These are the activations of a small neural network, seen along a few directions. Each row is one input.
In each table, some parts of the input vary, and every possible input appears once, in random order.
A made-up example of a description, with smaller parts first: one of 2 separate values, together with either a single point or one of 11 places along a line or (one of 4 places along a line, together with one of 5 places around a ring).
Shared parts are said once, and a part with two or three values counts as separate values.
In the rows, zero is written as 128.

Other details of the inputs shift rows strongly along two fixed directions, in all tables alike. That doesn't count.

A family of inputs:
row 1: [139  65  80 109 136 127  93 221 119 124 107 138 142 125 162]
row 2: [134 146 114  97 163 100 137  59 103 179 119  68 132 106 136]
row 3: [138 151  98  94 166 108 165  84  98 166 124  71 117 116 106]
row 4: [123  84  56 125 148 130  87 224 105 119 117 128 147 126 163]
row 5: [142 162 110 101 152 126 125  62 104 174 125  66 122  83 154]
row 6: [138 182  99 106 166 118 129  79 123 166 141  75 119  84 144]
row 7: [150 167  98  84 157 138 153 106 109 167 110  69 111  93 108]
row 8: [ 99  83 185 174  87 109 113 160 145  69 149 210 146 181 130]
row 9: [118  65  65 116 168 106 108 195 100 117 118 141 152 139 183]
row 10: [132 152 100  96 174 115 145  63 112 172 130  81 125  93 135]
row 11: [149 197 215 162  71 169 151  76 197 116 134 149  96 138  58]
row 12: [141 185  86 106 166 128 147 102 108 160 132  67 104  94 122]
row 13: [125 224 207 167  85 144 163  63 173  94 154 152  99 141  82]
row 14: [101 100 189 206  57 139  77 162 163  78 150 211 146 151 163]
row 15: [125 188 207 148  90 121 183  45 155 108 144 146 113 158  69]
row 16: [138  47  83 106 140 113 101 204 116 141 104 139 153 147 149]
row 17: [119 175 219 170  73 148 146  23 160 126 141 154 114 132  94]
row 18: [133  53  73 108 146 130  98 206 120 138  99 143 146 134 155]
row 19: [ 95  82 186 188  83 125  98 149 154  80 137 205 149 155 150]
row 20: [167 136 107  77 161 130 150  85 123 188 105  70 119 120  99]
row 21: [117  70  72 113 147 126 105 219  97 110 126 131 144 131 175]
row 22: [139 168 105  94 168 114 139  75 112 160 138  72 122  84 143]
row 23: [115  61  63 120 165 114 110 201  94 123 119 136 144 132 168]
row 24: [132 155  91  86 164 137 163  88 101 167 119  74 113 112 112]
row 25: [148  60  84 109 145 134  92 215 125 128 110 132 144 125 164]
row 26: [118  74  78 117 164 107  87 204  98 107 133 136 147 125 195]
row 27: [128 181 209 151  78 162 176  65 168 119 127 156 101 142  48]
row 28: [136 147 106  92 169  97 148  62 108 175 132  76 134 104 128]
row 29: [127  74 185 171  75 157 113 175 179  85 124 210 135 170 108]
row 30: [121  72  69 121 155 114 103 218  94 108 129 131 141 123 176]
row 31: [108  99 179 181  62 148 113 193 153  51 140 205 135 166 108]
row 32: [135 150  97  82 159 119 166  86  97 170 122  68 121 123 106]
row 33: [139 139 113 101 152 109 131  52 100 188 121  73 134 106 140]
row 34: [116  84  60 121 148 128  95 223 104 119 128 132 142 129 177]
row 35: [132 162 101  93 177 118 147  68 104 161 126  81 112 107 127]
row 36: [142 202 207 159  63 160 153  81 189 115 131 153  94 136  56]
row 37: [106  79 179 177  67 132 121 177 149  69 135 203 147 186  96]
row 38: [138 188  99 103 171 122 131  87 114 156 138  74 107  97 138]
row 39: [101  94 195 189  71 125  92 166 155  63 145 201 146 148 159]
row 40: [137 155  85  89 164 139 154  90 103 166 109  72 116 110  99]
row 41: [108 107 179 178  80 128 119 182 153  48 149 209 138 166 141]
row 42: [135 176 213 146  76 145 178  63 161 125 131 146 110 152  42]
row 43: [118 209 219 176  77 141 136  47 174 109 149 143 107 124 100]
row 44: [129  82  64 122 146 130  91 228 114 131 111 135 146 120 165]
Each input here is: one of 4 places along a line, together with one of 11 places along a line.
The inputs of row 8 and row 33 match in every part but the place on the line of 11. If row 38 is changed in the same way as row 8 into row 33, which row does it become?
Answer: row 14
The inputs of row 34 and row 36 match in every part but the place on the line of 11. If row 24 is changed in the same way as row 34 into row 36, which row does it become?
Answer: row 18
Change only the place on the line of 4 in row 3. List by row number the other rows that result.
Answer: row 12, row 23, row 30
A walk changes only the place on the line of 11. It starts at row 5 and steps to row 39. List the rest of the walk in order.
Answer: row 22, row 26, row 41, row 30, row 21, row 31, row 7, row 1, row 25

A family of inputs:
row 45: [134 164 146 130 113 157 161 124 147 112 124 135 103 137  79]
row 46: [123 170 143 153 101 134 128 107 144 135 134 129 120 130  98]
row 47: [144 138 162 130  93 149 142 110 142 144 118 118 122 135  85]
row 48: [105 164 155 147 120 136 138  91 129 115 143 129 118 122 119]
row 49: [116  94 128 160 113 109  87 218 131  67 151 176 147 151 177]
row 50: [142 157 143 125 134 135 165 124 157 115 130 140 107 146  77]
row 51: [122 179 158 146 110 123 140 105 137 109 152 124 111 121 127]
row 52: [122 139 159 144 115 137 140  73 142 128 128 139 123 125 118]
row 53: [143  64  83 107 159 122 111 212 142 122 118 157 140 143 150]
row 54: [135 159 152 148 101 138 116  98 157 148 126 128 124 123 108]
row 55: [118  75 131 158 111 113  77 204 140  90 137 174 150 134 191]
row 56: [140 129 173 123 112 108 145  87 141 136 130 128 132 137  99]
row 57: [ 95  59 103 154 126 120 103 191 110  92 131 176 155 147 169]
row 58: [100  79 117 159 114 120  90 207 122  79 149 179 154 138 178]
row 59: [142  92  23  72 206 107  88 162  80 178 115  65 150  78 211]
row 60: [140 153 159 129  93 166 141 116 145 127 113 131 107 123  87]
row 61: [118 152 165 145 118 139 126  81 144 126 134 132 121 116 126]
row 62: [170 170  44  38 204 144 156  87 103 210  98  28 101  79 116]
row 63: [118 144 162 131 112 117 159  89 127 124 133 134 130 151 100]
row 64: [145  64  18  53 214  89 107 153  68 197  95  59 159 104 195]
row 65: [130 164 147 133  97 162 153 125 131 116 117 125 106 128  79]
row 66: [114  41 113 140 130 115  86 182 120 112 123 170 157 156 174]
row 67: [134 149 149 133  98 147 154 118 126 133 123 112 120 140  77]
row 68: [146 174 166 137 117 122 124 100 154 117 143 125 120 120 130]
row 69: [110 155 151 149 122 136 147  89 124 122 140 140 116 125 116]
row 70: [156 158  58  42 204  89 166  65  71 204 114  14 123  91 115]
row 71: [115 144 153 137 120 126 148  83 123 122 137 132 121 147 103]
row 72: [107  54 121 159 126 126  86 186 125 106 128 185 151 136 180]
The inputs of row 72 and row 69 match in every part but one. If row 52 is changed in the same way as row 72 into row 69, which row does it become?
Answer: row 57
What is each input in this table made of?
Answer: one of 2 separate values, together with either a single point or one of 4 places along a line or one of 9 places along a line
Change only the choice among 2 separate values in row 63. List by row number the other rows that result.
Answer: row 64
Change only the choice among 2 separate values in row 55. List by row number the other rows that result.
Answer: row 51

A family of inputs:
row 73: [134 131 136 131 125 142 128 119 141 131 121 133 120 124 119]
row 74: [134 136 125 121 127 128 142 130 131 131 127 125 121 134 110]
row 75: [126 139 131 132 126 131 125 117 130 132 131 125 126 115 134]
row 76: [125 128 144 129 125 120 133 111 132 125 133 133 130 135 128]
row 77: [140 132 137 127 127 136 129 121 144 131 124 129 120 126 121]
row 78: [125 132 133 132 129 126 126 111 127 133 130 129 128 123 131]
row 79: [124 146 127 134 127 133 131 120 125 125 134 124 123 124 127]
row 80: [138 130 133 122 120 134 134 128 138 134 124 126 125 134 106]
row 81: [123 134 136 132 124 126 127 110 125 132 128 125 128 126 129]
row 82: [128 135 139 130 125 120 126 114 130 129 130 126 129 129 129]
row 83: [118  72 111 132 138 111 103 175 123 114 130 158 150 139 166]
row 84: [147 135  20  57 211 110 124 114  66 203 108  22 129  72 170]
row 85: [124 145 133 137 126 137 129 119 135 122 134 135 121 122 129]
row 86: [115  82 108 140 124 123  95 185 119 113 126 148 148 129 168]
row 87: [129 151 131 130 129 127 132 118 130 124 136 120 123 126 126]
row 88: [119 125 141 137 122 125 134 110 125 124 133 135 131 136 126]
row 89: [132 128 131 125 119 140 131 127 133 134 120 128 126 133 106]
row 90: [120 126 138 131 126 125 133 108 127 129 129 131 129 132 128]
row 91: [124 146 131 133 125 136 130 119 130 125 131 126 121 123 128]
row 92: [130 136 136 124 127 131 144 132 129 116 131 129 120 134 113]
row 93: [125 128 144 133 124 118 134 112 129 124 135 134 131 136 126]
row 94: [137 128 136 123 116 144 134 126 133 136 115 127 125 131 110]
row 95: [127 135 128 125 125 136 142 128 127 122 126 128 122 131 108]
row 96: [128 147 135 132 127 129 128 123 135 121 133 127 123 127 129]
row 97: [130 133 133 129 121 138 138 129 132 133 122 128 124 133 105]
row 98: [114  79 112 142 126 117 100 175 114 113 127 150 149 138 161]
row 99: [132 137 131 124 125 129 143 129 133 120 127 129 123 133 108]
row 100: [131 141 136 130 127 126 125 119 134 130 134 125 126 118 133]
row 101: [143 129 137 120 117 138 136 127 137 135 118 126 125 133 112]
row 102: [129 141 137 130 122 125 124 120 132 128 132 122 126 122 132]
row 103: [129 133 140 132 127 121 125 114 133 128 132 132 129 127 130]
row 104: [119  76  96 131 131 125 109 197 117 115 120 153 141 143 147]
row 105: [126 135 132 124 128 137 143 128 123 120 128 127 119 130 112]
row 106: [130 144 136 130 123 124 127 116 128 129 134 118 127 122 128]
row 107: [120  82 113 137 129 112  99 176 117 113 130 147 149 139 162]
row 108: [129 145 134 133 129 130 128 123 139 121 136 133 122 125 130]
row 109: [123 127 132 127 136 125 134 104 127 135 129 128 129 125 130]
row 110: [137 134 129 123 126 130 139 131 134 135 123 122 125 132 108]
What is each input in this table made of?
Answer: one of 2 separate values, together with either a single point or one of 6 places along a line or (one of 3 separate values, together with one of 4 places along a line)
The inputs of row 86 and row 102 match in every part but the choice among 2 separate values. If row 85 is changed in the same way as row 86 into row 102, which row does it become?
Answer: row 108
A walk changes only the place on the line of 6. It starts at row 105 and steps to row 95. List the rest of the walk in order.
Answer: row 104, row 97, row 89, row 94
Change only the choice among 3 separate values in row 81. List by row number the other rows that result.
Answer: row 78, row 98
Change only the choice among 2 separate values in row 89. List by row number the other rows that result.
Answer: row 80

A family of inputs:
row 111: [141 153 138 121 120 138 138 120 136 130 127 116 118 122 112]
row 112: [131 137 137 119 135 117 142 102 127 131 132 120 126 132 120]
row 113: [123 156 137 135 130 133 132 103 131 125 136 125 119 115 131]
row 114: [122 115 109 131 130 124 112 163 114 118 131 128 136 125 153]
row 115: [127  95 108 124 131 136 119 160 123 131 115 139 136 137 130]
row 116: [130 144 150 128 128 126 133  92 139 131 134 127 124 121 129]
row 117: [131 105 108 119 140 125 123 166 124 119 125 135 132 136 137]
row 118: [137 146 129 116 129 132 147 122 130 132 125 115 118 131 104]
row 119: [124 118 108 138 133 117 104 160 130 126 134 137 137 129 151]
row 120: [129 133 147 131 117 134 128  93 133 143 123 124 127 124 122]
row 121: [133 105 103 120 145 131 111 162 128 127 123 131 132 118 155]
row 122: [106 113 230 201  36 151 133 157 183  53 144 233 128 184  79]
row 123: [124 151 128 126 129 126 144 115 120 127 133 115 121 128 114]
row 124: [139 146 128 118 125 141 136 114 131 142 120 110 118 115 112]
row 125: [132 137 142 125 122 127 133  99 128 141 126 116 127 121 120]
row 126: [123 150 120 123 144 125 143 104 121 131 133 117 120 121 125]
row 127: [119 141 125 131 127 136 139 104 120 138 126 119 123 127 114]
row 128: [132 136 134 117 132 117 143 107 122 136 129 114 127 132 116]
row 129: [123 150 135 134 119 137 132 109 123 132 131 117 122 117 119]
row 130: [122  95 119 126 141 113 121 146 124 121 130 145 141 137 149]
row 131: [129 102 107 121 144 125 123 162 127 121 126 141 132 133 141]
row 132: [114 105 109 134 130 125 122 159 112 120 128 136 138 134 136]
row 133: [123  90 118 127 130 116 121 150 117 127 123 138 143 140 136]
row 134: [115 105 114 141 124 136 105 151 119 126 124 137 137 124 150]
row 135: [137 142 129 122 124 147 131 107 134 147 116 114 118 116 114]
row 136: [139 149 139 126 130 116 128 100 142 145 131 118 128 126 121]
row 137: [135 109 110 122 136 130 113 166 128 120 125 131 131 125 148]
row 138: [135 144 141 121 132 122 133 100 130 133 132 115 125 121 129]
row 139: [128 157 128 127 133 130 132 109 123 128 134 113 119 115 131]
row 140: [117 112 107 130 139 119 121 158 114 113 132 135 135 133 145]
row 141: [122  85 109 123 137 120 117 144 114 138 118 134 144 137 143]
row 142: [146 156 129 122 131 129 131 115 147 144 127 115 119 123 112]
row 143: [134 142 147 125 120 123 134 106 131 130 132 118 126 126 123]
The inputs of row 117 and row 112 match in every part but one. If row 124 is changed in the same way as row 117 into row 112, which row does it become?
Answer: row 125
What is each input in this table made of?
Answer: one of 3 separate values, together with either a single point or (one of 2 separate values, together with one of 5 places along a line)
A walk changes only the place on the line of 5. It starts at row 135 and steps to row 124. List the rest of the walk in order.
Answer: row 111, row 137, row 121
Change only the choice among 2 separate values in row 116. List by row number the other rows that result.
Answer: row 130
Change only the choice among 3 separate values in row 120. List by row number the other rows that result.
Answer: row 134, row 135

A family of inputs:
row 144: [128 107  73  94 174 107 123 141  89 144 128  97 139 117 173]
row 145: [144  96  71  87 181 102 122 143  98 154 117  99 149 122 154]
row 146: [108 111 104 137 149 112 101 131 104 129 130 129 135 113 177]
row 147: [149 192 166 118 104 154 171  52 142 153 113  94  99 115  58]
row 148: [137 150 134  99 140 123 158  60 131 163 116  95 117 122 104]
row 149: [119  81 150 156  85 142 111 193 153  88 119 196 139 166 124]
row 150: [112  60 166 162  86 127 108 168 139  92 123 191 152 158 133]
row 151: [155 131  70  90 168 125 136 142 110 154 114  87 127 114 123]
row 152: [120 240 223 161  71 172 174  25 173 109 155 132  88 122  53]
row 153: [127 104  91 105 173 103 131 150 105 145 123 113 140 121 155]
row 154: [111 101 155 163  92 138 113 200 141  68 140 194 133 157 138]
row 155: [134 124 203 172  78 125  98 121 182  99 154 183 127 138 136]
row 156: [128  89  99 106 156 105 119 146 114 142 118 123 144 138 140]
row 157: [118 115  77 107 164  95 115 143  88 151 127  92 146 109 175]
row 158: [124 177 130 121 142 128 144  52 119 148 143  93 122 103 125]
row 159: [143 111  69 104 149 144 126 130 100 177 108  82 128 109 128]
row 160: [154 180 180 147  94 148 123 100 183 122 131 136 113 120 115]
row 161: [140 183 159 113 119 145 165  81 149 141 123 116 105 129  60]
row 162: [117 124  90 136 143 134 102 156 112 125 124 124 124 109 163]
row 163: [113  98 151 167  97 134 111 200 144  65 139 183 133 165 129]
row 164: [123 145 143 126 135 117 143 101 123 121 141 116 119 137 120]
row 165: [120  76 105 123 138 127 112 135 105 155 115 120 150 126 149]
row 166: [144 173 111 101 154 135 163 104 126 150 125  91 104 110 103]
row 167: [105 105 152 176  81 130 106 198 141  75 145 187 139 151 137]
The inputs of row 146 and row 162 match in every part but one. If row 165 is changed in the same way as row 146 into row 162, which row does it become?
Answer: row 159
What is each input in this table made of?
Answer: one of 2 separate values, together with either a single point or one of 11 places along a line
